These are the activations of a small neural network, seen along a few directions. Each row is one input.
Each table varies a few parts of the input and shows all the possible inputs, shuffled.
A made-up example of a description, with smaller parts first: one of 8 places around a ring, together with either a single point or (one of 2 separate values, together with one of 4 places along a line) or one of 9 places along a line.
Shared parts are said once, and a part with two or three values counts as separate values.
(in the rows, 128 means zero)

A family of inputs:
x1: [118 100 164 124 107 123  97 150 142  90 133 142 158 108 110]
x2: [114  94 148 134 116 113 104 147 134 108 136 148 158 101 127]
x3: [110 128 122 115 131 130 120 123 129  77 151 135 157 152 174]
x4: [114 132 137 104 125 140 112 124 135  59 148 127 156 160 158]
x5: [108 102 159 135 115  97 108 141 135 123 113 162 141 106 142]
x6: [108 129 138 134 121 116 127 135 138 100 136 152 123 133 179]
x7: [111 149 141 118 135 107 125 112 119  94 135 148 145 153 194]
x8: [106 104 177 113 112 128  80 123 159 103 139 138 164  83 100]
x9: [172 163  53  97 120 184 156 113  85 201  88  75  85 171  60]
x10: [104 135 130 116 131 117 124 118 134  90 133 150 140 156 186]
x11: [192  93  69 117 128 183 164  85 122 252  98 113  61 171  75]
x12: [116 126 143 125 115 137 115 142 141  69 149 132 137 136 151]
x13: [ 94 107 171 128 124  99  92 113 152 137 120 160 147  77 135]
x14: [112 121 128 135 122 127 123 139 135  89 153 138 138 129 167]
x15: [114 142 148 137 124 105 128 129 125 105 138 150 124 129 187]
x16: [115 117 169 141 120  85 110 134 118 127 115 158 144 101 153]
x17: [172 189  48 178 176 176 193  85 105 199  91 128  51 156  86]
x18: [118 104 138 131 115 118 120 156 129  95 142 150 153 122 149]
x19: [154 184  64 128 143 181 193 112  88 173  80  80  82 154  76]
x20: [120 126 159 134 117  94 126 146 118 112 124 161 138 122 169]
x21: [114 112 149 131 113 103 125 151 133 109 122 165 136 126 159]
x22: [122 110 154 121 108 127 113 158 135  77 138 143 152 129 131]
x23: [177 130 109 141 148 109 150 165 160 164 175  15 147 113  50]
x24: [171 138 117 116 177 125 147 155 146 156 163  18  93 116  63]
x25: [168 127  43 103 118 167 157  86  96 216 113  97  73 186  56]
x26: [101 126 180 137 129  85  94 104 133 142 120 155 151  72 149]
x27: [160 197  65 168 169 189 193 121  86 198  87 100  69 145  79]
x28: [101  98 161 125 124 117  88 120 152 122 142 145 163  75 119]
Q: Describe the family of inputs behind these rows.
A: either one of 2 separate values or one of 6 places along a line or (one of 4 places along a line, together with one of 5 places along a line)
Q: Change only the place on the line of 4 in x21. List by row number the other rows that result.
A: x18, x20, x22

A family of inputs:
x29: [ 88 105 182 137  98  91  73 125 134 103 129 151 191  73 108]
x30: [114  61 166 118  89  94  79 130 148 123 135 168 188 117 141]
x31: [148 153  76 133 159 189 146 114 118 126 121 109 128 135  67]
x32: [140 168  87 141 159 175 136  99 133 173 131  93 124 125  81]
x33: [110  88 173 163 115  67  93 165 144 122 124 172 170  84 132]
x34: [146 121  75 104 100 169 159 140 119 137 123 116 100 181  76]
x35: [123 109 170  99 127 115 109 136 157  45 167 127 159 178 196]
x36: [111  46 188  90  96 132  73 121 172 117 136 174 143  97 141]
x37: [142 169 113 122 181 127 147  78 141 196 118  74 110 112  90]
x38: [102 162 123 167 125 130 155  98  90 136  82 226  86 147 200]
x39: [163 122  80 110 141 112 136  75 143 203 136  78  82 145 114]
x40: [120 147 172 146 148  88 123 173 157  34 165 137 130 138 188]
x41: [169 129  95  89  95 148 143 150  96 171 115  98  96 173  96]
x42: [ 87 127 152 145 141  89 121 179 140  63 163 140 141 101 205]
x43: [141 161 113 108 162 134 140 112 101 171 105  73 108 132  81]
x44: [174 141 121 139 115 140 168 170  94 172  96 100  94 132 103]
x45: [125 158  87 122 128 183 154 137 119 121  93  98 119 141  67]
x46: [ 94 182 117 132 126 150 127  72  92 120  64 211 115 136 185]
x47: [150 165 114 107 122 159 141 148  95 160  89  86 117 134  81]
x48: [157 112  61 120 130 176 146 116 116 138 148 118 107 180  77]
x49: [115  88 151 111  97  84 108 137 142  95 157 150 199 132 177]
x50: [171 128  83 172 149 172 170 137 120 137 125 116 104 136  97]
x51: [106 131 108 120 113 142 135  70  86 140  84 214 109 185 202]
x52: [ 94 134 165 130 106  82  97 135 126  76 149 139 201  84 139]
x53: [106 163 184 117 135 114  98 130 148  23 163 116 160 129 164]
x54: [153 135  94 157 118 162 177 159 120 134  98 109  96 141  93]
x55: [161 138 122 144 154 117 170 137 101 186 113  89  86 126 101]
x56: [ 89  91 205 107 109 126  66 115 157  97 132 160 143  53 109]
x57: [109  76 198 138 123 105  84 155 167 115 124 180 119  68 128]
x58: [161 122  87  92 129 121 137 111 107 179 125  81  85 169  99]
x59: [109 118 157 157 125  55 122 176 135  93 152 160 177  94 166]
x60: [ 71 143 162 115 124 114  95 137 133  51 160 119 167  92 181]
x61: [157 150 121 155 174 111 174 107 142 216 132  92  84 112 109]
x62: [156 127  66 131 127 159 133 100 134 179 152  99  99 163  95]
x63: [158 147  95 177 155 157 164 123 134 185 137 104 100 125 105]
x64: [ 90  91 147  96 117 116 108 142 146  72 164 131 170 142 214]
Q: Describe the family of inputs behind these rows.
A: one of 3 separate values, together with either a single point or one of 5 places along a line or one of 6 places around a ring
Q: Which other rows agree with x51 in the choice among 3 separate values? List them by row number.
A: x30, x34, x35, x36, x39, x41, x48, x49, x58, x62, x64

A family of inputs:
x65: [111  98 177 109 107  97  98 191 154  58 163  98 178  98 121]
x66: [110  95 172 123 117  76  89 126 145 126 147 141 175  94 148]
x67: [181 169  52 150 149 150 194 117  90 246  87  85  57 154  77]
x68: [174 138  54 114 144 206 159  83 108 232  94  80  68 142  18]
x69: [ 99 119 129 135  96 143 118 112 107 100  89 217 129 142 170]
x70: [ 99 100 172 140 113 106  84 126 153 112 136 162 180  73 119]
x71: [193 143  42 118 150 188 179  97 124 209 131  53  65 184  51]
x72: [123  73 175 126 117  97  98 181 170  79 173 117 161 103 134]
x73: [111 130 144 132 137 123 124 125 144  86 145 156 132 138 194]
x74: [108 122 158 137 145 103 108 131 157  83 162 137 140 112 171]
x75: [193 169  47 164 165 166 211 129 104 201 117  73  57 173  77]
x76: [102 126 159 123 125  99 118 109 123 126 111 174 132 127 189]
x77: [103 146 124 115 102 141 126 138 101  53 128 161 150 171 189]
x78: [ 97 160 152 120 130 125 122 131 123  61 136 135 150 135 187]
x79: [104 121 175 126 130  79  99 116 136 125 133 153 141  99 168]
x80: [105 115 130 117  99 112 125 114 102 117 104 201 128 163 194]
x81: [124  73 193 113  99  73  85 164 148 119 145 130 164  85 129]
x82: [183 168  50  99 150 195 164 108 110 186 115  39  86 181  30]
x83: [100 122 158 117 124  99 100 152 147  64 166 109 189 103 141]
x84: [184 195  54 146 165 171 202 137  88 177 100  57  76 166  64]
x85: [112  96 155 134 133  99 101 142 164  86 174 128 172 108 153]
x86: [184 136  49 100 136 172 165  83 107 250 103  61  66 165  48]
x87: [ 93 124 176 142 127 108  94 115 144 109 122 172 146  77 139]
x88: [172 171  58 166 157 185 190 117  91 230  78 104  57 131  49]
x89: [ 95 129 159 140 123 128 113 106 127 110  98 192 134 105 164]
x90: [ 96 151 162 121 136 104 108 139 138  60 153 118 157 109 162]
x91: [114  77 193 129  98 104  83 165 157 105 136 149 166  69 101]
x92: [115 117 114 125 110 136 131 132 123  78 139 182 129 178 198]
Q: Describe the family of inputs behind these rows.
A: one of 4 places along a line, together with either one of 2 separate values or one of 5 places along a line
Q: Which other rows agree with x65 in the place on the line of 4? List them by row number.
A: x77, x78, x82, x83, x84, x90
Q: Change only the choice among 2 separate values in x88. List by row number the other rows that result.
A: x68
Q: Change only the place on the line of 4 in x85. List by row number the other rows that result.
A: x66, x70, x83
Q: Start at x81 and move only the place on the line of 5, one step at a time. The first step leads to x66. Which rows follow, in order?
A: x79, x76, x80
